These are the activations of a small neural network, seen along a few directions. Each row is one input.
In each table, some parts of the input vary, and every possible input appears once, in random order.
A made-up example of a description, with smaller parts first: one of 2 separate values, together with either a single point or one of 11 places around a ring or (one of 4 places along a line, together with one of 8 places around a ring).
Shared parts are said once, and a part with two or three values counts as separate values.
In the rows, zero is written as 128.

Table:
r1: [103 134 160 111 146 156 164 174 230 121 132 161]
r2: [ 69 155 146 141 141 137  91  87 136 172 151 117]
r3: [125 186  75 202 162  99 100 176 168 133 166 167]
r4: [ 89 166  82 179 147 105  89 125  89 184 138 128]
r5: [129 139  86 165 105  73  67 140  95 107 126 102]
r6: [ 99  84 166 111 112 155 122 100 143 117  77 103]
r7: [114  96 173  97  97 138 133 123 141  91  90  97]
r8: [142  85 120 110  95 105 196 150 121 113  68 100]
r9: [183 168 104 133 111  98  87 114  56 166 177 158]
r10: [138  96 124  98 178 200 140 108 172  94 145 116]
r11: [174 104 146 113  82 121 207 158 101 119  99 110]
r12: [130 128 106 118 198 172  61 111 144  88 164 128]
r13: [158 159 163  92 125 117  88  86  84 146 174 171]
r14: [120  77 117 140 106 140 190 133 116 135  66 106]
r15: [163 148 114 165 103  71  78 141  76 121 160 109]
r16: [186 125 122  75  91 137 217 137  87 168 113 156]
r17: [146 128  50 165 183 144  70 135 116 108 183 132]
r18: [127 141 100 134 134 137 228 199 199 134  99 161]
r19: [106 127 145 124 114  86  73 104 126  86 127 114]
r20: [168 121 185  55 106 153 155 103 110 159 143 153]
r21: [ 69 133 153 105 126 163 166 105 148 167 104 123]
r22: [127 143 166 107 108  84  79 120 108  97 157 122]
r23: [104 118 119 140 122 148 213 134 131 195  93 110]
r24: [106 181 146 142 169 131  81 162 210 116 152 156]
r25: [114 122  80 195 119  92  76 108  89 128 122 122]
r26: [147 106 204 100  95 133 150 124 124 102 126 110]
r27: [ 87 120 146 140 131 113  59  87 125 111 114 122]
r28: [162  94  83 129 176 177 204 142 140 107 115 129]
Describe the family of inputs behind these rows.
Answer: one of 4 places along a line, together with either one of 2 separate values or one of 5 places along a line
Changing only the place on the line of 4 turns r7 into r8. The same change can be made to r1. Which row results?
Answer: r18
A walk changes only the place on the line of 5. It starts at r20 and steps to r26. List the rest of the walk in order.
Answer: r7, r6, r21
Change only the choice among 2 separate values in r24. List by row number the other rows that result.
Answer: r12
A walk changes only the place on the line of 4. It starts at r17 and steps to r12. List the rest of the walk in order.
Answer: r10, r28
Which other rows agree with r15 in the place on the line of 4? List them by row number.
Answer: r3, r4, r5, r9, r17, r25

Table:
r29: [179  88 203  61  30  87 129  89  47 108 121 127]
r30: [158 129 186  91  40  60  78  63  32 130 142 113]
r31: [107  97 121 159 124 147 216 154 135 113  47  91]
r32: [ 99 122 161  94 132 165 136 108 153 143 136 135]
r33: [130 140 170  73 164 153 142 148 181 125 143 149]
r34: [125 128  55 186 138  86  70 148 130 114 155 112]
r35: [145 100 109 121 101 155 220 163 149 116  82 149]
r36: [ 95  95 167 117 111 150 128 112 162 135 123 138]
r37: [120 151 126 109 146 141  96 122 159 110 186 147]
r38: [ 91 116 127 148 141 130  74 101 142 120 140  83]
r39: [116 176  72 173 156 113  79 130 102 160 169 158]
r40: [143 159  78 180 174 129  86 127 119 158 206 137]
r41: [219  88 159  75  41 107 218 115  26 124  87 113]
r42: [145 129 124 113 163 186 236 137 127 149 107 137]
r43: [ 73 133 140 169 140 113  73 112 147 101  94  95]
r44: [119 105 117 134 115 156 211 158 141 144  54  99]
r45: [163 149 138 108 140 162 234 191 174 140  93 164]
r46: [205 124 112 129  45  27  66 114   9 133 156 129]
r47: [132 120 151  81 150 153 148 117 175 113 140 157]
r48: [150 138  56 170 167 112  64 128 108 120 143 142]
r49: [160 190  89 170 179 111  87 169 142 138 178 172]
r50: [ 71  97 165 132 142 125 122 115 156 109  66 100]
r51: [105  92 143 104 127 129 123 124 168 102  96 120]
r52: [ 93 161 128 109 145 137  88  98 143 145 162 127]
r53: [113 122  69 213 147  82  72 150 123  91 142 103]
r54: [103 127 136 142 130 139  74  98 147 128 147 122]
r55: [118 132 118  99 130 181 223 156 124 163  89 130]
r56: [109 173 164 125 166 148  90 136 163 153 180 133]
Changing only one part turns r31 into r43. The same change can be made to r35. Which row results?
Answer: r54
Describe the family of inputs behind these rows.
Answer: one of 4 places along a line, together with either a single point or one of 6 places along a line
Change only the place on the line of 6 in r36. List by row number the other rows that result.
Answer: r32, r33, r47, r50, r51
Change only the place on the line of 4 in r32. List by row number the other rows that result.
Answer: r39, r52, r55
Change only the place on the line of 6 in r39. List by row number the other rows that result.
Answer: r34, r40, r48, r49, r53

Table:
r57: [ 83 102 125 123 185 202 178 165 240  96  89 119]
r58: [154 125  95 125 111 135 222 172 107 128  73 126]
r59: [145 133 159 113 117 101  25  76  84  95 155 137]
r60: [118 153 136 112 128 102  35  95 152 123 174 136]
r61: [144 170 122 160 146  94  72 125 134 134 179 165]
r62: [131 143 177 104 131 165 223 166 145 139 105 153]
r63: [ 64 153  87 172 202 142  49 141 214  92 169 129]
r64: [118  98 173  56  98 158 189 103 182 140  97 135]
r65: [131 143 133 170 131  70  54  93 112 142 124 111]
r66: [132 181  58 170 134  80  89 142  84 123 148 128]
r67: [153 157  90 155 171 104  66 141 114 159 180 153]
r68: [137 156  69 154 152 106  68 133  97 142 183 141]
r69: [146 106 105 105 132 164 218 153 120 148 121 132]
r70: [131  79 188  95  83 157 189 115 133 122 123  87]
r71: [112 141  82 182 108  73  57 121  87 129 124 110]
r72: [105 100 112 132  82 138 197 144  93 147  60 111]
r73: [137  96 202  55  90 182 164 102 100 106  92 123]
r74: [134 117 143 151 106  88  46  85 114  94 181 113]
r75: [159 111 130 107 142 165 208 166 136 164 114 150]
r76: [124  97 173 121 111 134 211 122 113 136  68 101]
Describe the family of inputs behind these rows.
Answer: one of 2 separate values, together with either a single point or one of 9 places around a ring
Changing only the choice among 2 separate values turns r57 into r63. The same change can be made to r58. Which row results?
Answer: r66

Table:
r77: [142  99 165  91 101 150 164 115 114 123 104 114]
r78: [136 105 163  95  94 135 162 117 110 127 103 119]
r79: [148  92 175  88 101 157 175 112 118 118 106 120]
r80: [138 143  64 182 145  94 111 159 119 123 130 128]
r81: [137 111 152 104  91 136 165 119 108 128 102 120]
r82: [123 110 139 110 146 170 182 141 172 117 110 137]
r83: [130 134 116 129 140 153 189 160 149 140 111 130]
r84: [ 91 125 184 102 126 124  57  78 143 107 148 116]
r85: [132 135 105 153 105  88  97 110  76 143 127 119]
r86: [117 120 125 122 141 153 172 148 167 125 109 133]
r87: [ 76 135 149 129 166 140  70 110 194 107 153 131]
r88: [135 164 117 149 123  82  50 109  75 141 170 135]
r89: [138 148 136 123 134 100  28  92  98 116 191 132]
r90: [122 160 103 144 172 117  43 120 151 116 190 144]
r91: [157 125  99 162 104  75  96 132  63 126 128 111]
r92: [122 123 119 129 139 152 175 152 165 130 106 134]
r93: [125 126 117 132 140 153 178 160 154 138 107 135]
r94: [143 114 150 105  92 132 172 127 105 139 100 123]
r95: [148 119 147 108  95 130 184 130 102 146 104 125]
r96: [122 115 132 113 149 166 173 144 168 124 108 129]
r97: [114 143  74 176 150 111 107 144 131 141 136 131]
r98: [123 172  86 170 159  98  65 139 134 141 174 148]
Changing only one part turns r95 into r83. The same change can be made to r85. Which row results?
Answer: r97
Describe the family of inputs behind these rows.
Answer: one of 2 separate values, together with either a single point or one of 4 places along a line or one of 6 places along a line
Change only the place on the line of 4 in r88. List by row number the other rows that result.
Answer: r85, r89, r91
A walk changes only the place on the line of 4. It starts at r80 and steps to r97. List the rest of the walk in order.
Answer: r98, r90
